A small network was trained on made-up records. Each row is its average activation on records with the value named, seen along a few directions.
Values that are neighbours, or in one group, have similar rows; names and order tell nothing.
(in the rows, 128 means zero)

Other fields shift rows strongly along one fixed direction, in all tables alike. That doesn't count.

Values of LEVUV:
vus: [107 113 137 115 134 129 154 133 115 127 100 121 123 130 117 134 145 122
 103 125]
fotuz: [135 146 119 131 134 110 115 129 127 126 150 129 126 123 138 132 132 124
 142 130]
nizur: [112 116 128 116 122  98 149 147 117 103 105 127 109 135 121 134 148 133
 108 133]
tezo: [249 185 120 177 181 194  64  84 207 213 192 131 150  97 157  89  77  67
 183 101]
tozu: [ 84 128 124 112 106 125 134 133  87 104 125 127 128 125 128 144 137 151
 127 147]
pera: [125 106 136 133 122 122 133 129 140 128 120 132 126 141 122 119 124 137
 118 122]
bupeb: [221 163 124 154 147 143 110 121 199 164 152 135 134 114 152 104 100  96
 148 120]
ripuv: [104 124 122 123 145 138 121 123 104 131 131 122 128 128 120 137 143 119
 122 119]
zufu: [113 126 121 128 118 139 108 125 107 111 128 122 122 128 122 130 126 128
 128 141]
kikas: [112 123 130 115 101 129 155 135 115 108 104 127 127 128 127 134 133 141
 115 144]
kason: [ 52  89 132 110 113  96 135 139  78  95 115 129 122 152 109 148 149 165
 114 130]
muf: [175 134 138 146 130 139 130 123 178 155 138 137 145 126 137 113 100 127
 142 116]
tesid: [125 131 134 118 131 133 161 131 127 139 115 126 139 121 126 132 136 125
 119 123]
resu: [121 131 119 125 134 106 108 133 117 115 137 125 112 132 126 134 140 123
 129 131]
bafer: [155 128 130 136 121 149 124 122 149 125 114 126 120 121 128 113 114 114
 124 136]
ros: [ 57 106 135 109 110  97 146 141  80 104 122 131 135 146 119 152 145 174
 125 131]
A value of LEVUV combines one of 4 hidden first parts with one of 4 second parts; all combinations occur once.
Q: Changing only the second part turns tozu into zufu. fotuz has the same second part as tozu; what does that change turn fotuz into?
A: resu
Q: Changing only the second part turns muf into pera. tesid has the same second part as muf; what does that change turn tesid into?
A: vus
Q: Changing only the second part turns bupeb into nizur. kikas has the same second part as bupeb; what does that change turn kikas into?
A: bafer

Values of KEGUP:
zuki: [172 137 132 144 128 137 132 122 169 144 128 132 131 121 136 110 108 117
 137 124]
vosar: [ 89 110 135 109 125 118 170 140 105 120  95 123 129 133 114 143 150 136
 100 126]
gez: [100 107 125 123 104 101 128 140 116  96 128 136 126 150 125 140 132 163
 126 133]
rem: [ 59  88 146  93  92  86 173 154  87  82  85 126 118 146 107 146 151 168
  96 147]
rus: [ 73 123 127  99 124 138 166 131  77 119  99 117 128 123 119 149 161 129
  99 135]
fasa: [ 83 116 117 114 113  95 124 140  90  88 125 127 111 140 122 145 150 146
 121 140]
gobef: [ 44 130 114 111 133 111 106 127  50 110 151 123 133 133 120 163 152 153
 145 130]
tizo: [175 135 137 143 138 143 135 125 169 151 127 133 135 122 136 110 108 117
 135 118]
zege: [144 125 130 134 116 117 122 135 146 119 124 134 121 133 130 121 116 137
 128 136]
paga: [193 153 128 147 154 171 118 110 172 169 142 125 141 108 138 109 108  88
 140 115]
tiput: [226 172 112 181 173 178  30  88 189 183 205 131 132 107 154  88  81  77
 186 110]
dal: [176 141 131 137 137 141 132 123 168 154 130 129 130 119 136 112 118 105
 124 123]
KEGUP is arranged as a line.
Q: Going along KEGUP from rus by way of its neighbour paga, in what order are fasa, tizo, tiput, dal met?
A: dal, tizo, fasa, tiput
Q: Name the neighbours of rem, in listed order.
A: zuki, zege
